Small tables with named rows and columns. After each table, cells are looked up by row and column.

rofode =
	giras	zodem
miv	4.8	4.0
beseb	-1.4	-5.5
kanise	-0.6	-1.5
kelu	1.2	1.2
rep	6.8	4.8
zusibab	1.9	1.9
giren	-0.5	-1.6
nesok	0.4	0.0
sor	-1.3	-5.9
zigu	1.7	1.8
nutiko	-1.3	-6.2
tanami	3.8	3.6
suse	2.5	2.6

nesok, zodem -> 0.0
giren, giras -> -0.5
kanise, zodem -> -1.5
sor, giras -> -1.3
miv, zodem -> 4.0
zigu, zodem -> 1.8
miv, giras -> 4.8
nesok, giras -> 0.4
zusibab, giras -> 1.9
tanami, zodem -> 3.6
beseb, giras -> -1.4
nutiko, giras -> -1.3
tanami, giras -> 3.8
giren, zodem -> -1.6
rep, giras -> 6.8
zigu, giras -> 1.7
suse, giras -> 2.5
suse, zodem -> 2.6
kelu, zodem -> 1.2
rep, zodem -> 4.8
Row with the largest zodem: rep

bep
fields: pak, modeve, mis, fuf, pila, dunugor, kapalen, momato, soz
bem: [104, 133, 134, 106, 133, 100, 161, 89, 107]
vibonil: [80, 49, 192, 143, 64, 150, 151, 134, 122]
gokis: [77, 102, 127, 146, 61, 119, 109, 97, 141]
fos: [120, 201, 120, 58, 150, 92, 129, 163, 105]
lozagis: [155, 89, 83, 102, 160, 113, 126, 105, 94]
lasufeb: [149, 80, 163, 121, 67, 141, 188, 137, 128]

What is the mis of lasufeb in bep?
163
What is the fuf of lasufeb in bep?
121
What is the mis of gokis in bep?
127
What is the pila of lozagis in bep?
160
What is the soz of bem in bep?
107
What is the soz of fos in bep?
105
What is the modeve of lozagis in bep?
89
What is the pak of lozagis in bep?
155
What is the mis of fos in bep?
120
What is the kapalen of vibonil in bep?
151
What is the soz of lozagis in bep?
94
What is the pak of vibonil in bep?
80
What is the fuf of vibonil in bep?
143
What is the dunugor of vibonil in bep?
150
What is the momato of fos in bep?
163

tuziko =
       buke   pof
tes    -0.7   0.6
nub     0.9   0.3
nive    0.1  -0.4
lefed  -0.3  -0.3
fav    -0.3  -0.6
notep   0.4   0.5
bavi    0.0  -1.0
filib  -0.4   0.5

buke of bavi: 0.0
pof of tes: 0.6
buke of lefed: -0.3
pof of fav: -0.6
buke of nive: 0.1
pof of lefed: -0.3
buke of nub: 0.9
pof of nive: -0.4
pof of bavi: -1.0

topit
          bep  vipimab    tar   mepu  nufak  pibivol  dumunov  denin    pem
tugol    0.07    -0.63  -0.33  -0.54  -0.78     0.07    -0.93  -0.71  -0.35
koto     0.18    -0.60  -0.37  -0.54  -0.78     0.18    -0.81  -0.68  -0.46
latadi   0.33    -0.45  -0.37  -0.58  -0.74     0.33    -0.74  -0.75  -0.46
norivo   0.18    -0.56  -0.37  -0.58  -0.74     0.18    -0.93  -0.75  -0.46
mov      0.62    -0.45  -0.33  -0.58  -0.78     0.62    -0.78  -0.68  -0.46
dapop    0.25    -0.49  -0.15  -0.58  -0.74     0.25    -0.70  -0.75  -0.46
budorog  0.70    -0.15  -0.26  -0.62  -0.41     0.70    -0.52  -0.64  -0.38
nalakip  0.22    -0.60  -0.22  -0.43  -0.78     0.22    -0.81  -0.60  -0.42
zep      0.18    -0.56  -0.37  -0.47  -0.74     0.18    -0.85  -0.71  -0.42

What is the mepu of nalakip in topit? -0.43
What is the pem of norivo in topit? -0.46
What is the bep of norivo in topit? 0.18
What is the tar of norivo in topit? -0.37
What is the vipimab of dapop in topit? -0.49
What is the pem of zep in topit? -0.42
What is the bep of zep in topit? 0.18
What is the bep of nalakip in topit? 0.22
What is the mepu of dapop in topit? -0.58
What is the nufak of norivo in topit? -0.74
What is the pibivol of nalakip in topit? 0.22
What is the denin of koto in topit? -0.68
What is the tar of tugol in topit? -0.33
What is the pem of dapop in topit? -0.46
What is the tar of nalakip in topit? -0.22
What is the mepu of koto in topit? -0.54
What is the vipimab of latadi in topit? -0.45
What is the vipimab of norivo in topit? -0.56
Row with the largest bep: budorog

